Each row below is a small network's average activation on inputs in which a field has the value named, seen along a few directions.
Values that are neighbours, or in one group, have similar rows; names and order tell nothing.
In the rows, 500 means zero.
Strong random noise was added to every row along 4 fixed directions; ignore it. To show where, here is one row again and again, with new noise each time:
[587 462 559 602 445 488 685 394 507 488 629 425 331 627 281]
[557 370 642 295 320 742 297 406 274 388 445 649 645 663 538]
[540 407 509 687 474 537 691 491 460 596 547 423 387 478 332]
[559 437 569 553 490 541 494 527 359 512 461 496 463 473 478]
[460 207 560 725 414 844 489 641 209 713 295 560 665 262 514]
[574 440 562 430 367 579 559 347 462 429 609 512 446 711 350]


Field Zes:
n10: [485 505 592 507 485 443 400 515 486 533 361 620 586 388 477]
n6: [507 588 542 530 474 356 514 452 635 425 513 372 429 589 600]
n7: [556 351 834 651 401 595 551 358 498 242 547 546 445 658 410]
n8: [425 756 252 382 439 369 487 419 815 416 729 492 491 714 411]
n9: [455 492 434 421 632 472 321 589 532 533 513 478 609 337 604]
n2: [546 585 783 679 492 615 403 566 454 429 409 499 518 332 378]
n5: [417 460 628 329 465 597 438 349 595 309 673 624 577 794 506]
n3: [548 641 446  65 494 308 426 335 655 298 553 524 403 884 456]
n4: [589 519 617 615 545 572 459 455 374 501 384 522 518 406 655]
n1: [526 564 425 535 612 437 564 619 433 586 475 489 423 420 581]
Zes is arranged as a ring.
Going along Zes from n1 by way of its neighbour n3, in what order are n7, n8, n9, n4 met?
> n8, n9, n7, n4
Fewest steps between n5 and n10?
> 4

Field Zum:
z8: [499 426 635 903 464 655 759 437 630 504 628 316 418 483 283]
z3: [596 585 446 474 618 286 716 433 592 394 697 392 207 709 352]
z6: [450 362 652 621 482 564 495 537 399 468 466 565 581 411 635]
z1: [395 427 383 498 474 588 561 432 656 668 576 508 605 496 307]
z10: [392 438 238 527 258 714 665 444 527 739 523 584 628 610 401]
z4: [527 400 522 513 550 423 609 377 533 476 544 423 403 614 504]
z5: [422 431 565 300 371 684 376 477 420 469 366 698 674 527 462]
z2: [538 451 365 676 481 587 761 457 500 703 630 419 420 422 354]
z7: [612 549 817 598 424 550 420 522 367 464 331 457 428 429 480]
z9: [542 409 594 579 395 595 386 478 552 354 570 546 534 601 357]
Zum is arranged as a ring.
Name the neighbours of z7, in listed order.
> z10, z5
Name the neighbours of z6, in listed order.
> z8, z4
Fewest steps between z3 and z9?
> 4

Field Lofo:
d3: [541 455 354 595 567 500 612 631 509 581 684 394 437 567 456]
d12: [457 583 485 735 409 378 672 522 635 463 534 409 397 495 509]
d6: [548 404 684 353 590 331 587 358 549 270 607 437 291 606 430]
d14: [710 528 729 695 346 770 576 350 370 581 550 576 516 445 364]
d4: [496 485 356 423 555 394 539 520 358 743 365 464 400 469 565]
d10: [442 469 437 476 451 512 517 528 543 509 484 449 452 470 473]
d11: [516 508 230 174 569 494 240 484 375 399 612 638 618 615 859]
d7: [428 553 454 446 541 488 375 388 695 463 649 368 628 564 358]
d1: [556 879 276 419 689 336 445 657 496 492 382 442 410 339 642]
d13: [598 725 816 804 480 208 644 413 552 281 602 398 228 619 560]
d5: [487 392 167 266 266 579 705 322 629 628 493 513 603 752 387]
d2: [441 438 677 255 672 508 432 429 457 302 471 594 598 590 664]
d8: [356 439 278 227 301 609 502 456 647 496 585 670 640 633 312]
d15: [387 566 506 420 561 318 453 619 545 597 508 644 559 370 361]
d9: [534 529 527 816 627 418 562 587 747 603 473 268 365 334 405]
Lofo is arranged as a star with 7 arms.
Name the neighbours of d13, in listed order.
> d12
Name the neighbours of d14, in listed order.
> d1
Name the neighbours of d3, in listed order.
> d10, d11
Name the neighbours of d4, in listed order.
> d5
Name the neighbours of d7, in listed order.
> d9
